-2, 57, 6, -16, 38, -74, 61, -20, -10, 39, -59, -13, -6, 49, 26, -18, 118  bavu
37, 92, 1, 22, 13, -60, 41, -45, -9, -11, -26, -32, -32, 34, 45, -36, 97  pav
9, 37, -11, -3, 13, -50, 32, 3, -8, 21, -26, 2, -10, 24, 15, -43, 67  zila
9, 0, 15, 59, -50, 28, -18, 5, 4, -45, 57, 3, 11, -45, 6, 9, -49  kevut
38, 2, 18, 12, -21, -7, 24, 1, 14, -8, 26, 24, -42, -44, 2, 3, -6  mame
-18, -7, 18, 35, -33, 32, -1, 26, 2, 8, 14, 21, -1, -21, -5, -7, -24  tob
18, -4, 13, 44, -42, 34, -17, 8, 6, -17, 37, 25, 11, -41, -7, 17, -39  Repek
-9, 13, -6, -33, 18, -41, 31, 5, -10, 31, -43, 13, 15, 36, 3, -14, 41  soveb
20, 28, 19, 40, -16, 9, 1, -12, 5, -15, 12, 2, -8, -29, 2, 1, 0  Meto
26, 7, 18, 44, -13, 19, -1, 5, -10, -22, 25, -1, -3, -30, 5, 1, -14  Lesi
23, 9, 61, -13, 6, -16, -59, 39, -74, -20, 38, -10, 4, -57, -10, 14, -47  kegal
tags:
4 -> q934
3 -> q778
24 -> q723
22 -> q141
21 -> q496
23 -> q827
57 -> q569
key kevut 11:  : q778
which: -9, 13, -6, -33, 18, -41, 31, 5, -10, 31, -43, 13, 15, 36, 3, -14, 41 : soveb
which: -20, 38, -10, 4, -57, -10 : kegal
which: 6, -16, 38, -74, 61, -20, -10, 39, -59, -13 : bavu
which: 25, -1 : Lesi

-1, -23, -48, -12, 32, 40, -18, 51, 19, 2, -24, 91, 4, -26, -8, 29, -16, 1, -30, -41, 21, 35  Pum
65, -56, -36, 50, 63, 72, -52, 4, 67, 42, -55, 60, 62, -47, -49, 71, -52, -25, 15, -32, 77, 74  Moz
-30, 67, 10, -30, -27, -27, 49, 43, -25, -24, 66, 24, -28, 59, 67, -26, 71, 27, -12, 32, -33, -33  duvud
-47, 11, -51, -55, 4, 10, 12, 82, -17, -29, 8, 101, -38, -2, 26, -5, 18, 18, -57, -40, -24, 1  Seret
-35, 7, -40, -41, 9, 15, 10, 67, -10, -19, 4, 93, -25, -1, 24, 1, 16, 20, -45, -29, -10, 6  mak
-10, 37, -15, -17, -6, -4, 19, 45, -1, -13, 36, 36, -12, 27, 32, -1, 35, 4, -12, 2, -14, -6  fomam
84, -37, -4, 73, 54, 60, -41, -23, 71, 52, -34, 19, 78, -22, -37, 69, -34, -24, 44, 4, 83, 65  bigi
-27, -24, 0, 19, 11, 14, 4, 13, 22, 12, 18, 20, 22, 19, 15, 20, 19, -1, 15, 16, 21, 14  fino
51, -40, -47, 33, 51, 58, -46, 22, 58, 28, -40, 58, 44, -40, -42, 60, -44, -31, 4, -41, 54, 62  Nub
which: -15, -17, -6 : fomam
key -> tag
-54 -> q512
74 -> q426
69 -> q912
-30 -> q54
70 -> q364
-55 -> q229
-31 -> q79
73 -> q33
key bigi 3:  : q33
which: -47, 11, -51, -55, 4, 10, 12, 82, -17, -29, 8, 101, -38, -2, 26, -5, 18, 18, -57, -40, -24, 1 : Seret
which: 101, -38, -2, 26, -5, 18, 18, -57, -40, -24, 1 : Seret
which: -25, -24 : duvud

10, -3, -6, 0, -3, -19, -40, -57, -59 -> Nupo
-10, 3, 27, 55, 65, 53, 31, 23, 34 -> zomo
-48, -29, -39, -29, 64, -24, 7, 30, 35 -> pela
-76, -112, -116, -107, -94, -77, -50, 30, 35 -> kuf
22, 18, 9, -5, -17, -23, -23, -20, -19 -> subo
-40, -49, -52, -58, -67, -77, -80, -73, -53 -> pomo
-26, -76, -112, -118, -107, -94, -77, -50, -15 -> Vamo
Table of tags by key:
-23 -> q72
34 -> q842
-19 -> q71
35 -> q895
-15 -> q602
key subo 8:  : q71
which: -112, -116, -107 : kuf
which: -76, -112, -118, -107, -94, -77, -50 : Vamo
which: 0, -3, -19, -40 : Nupo

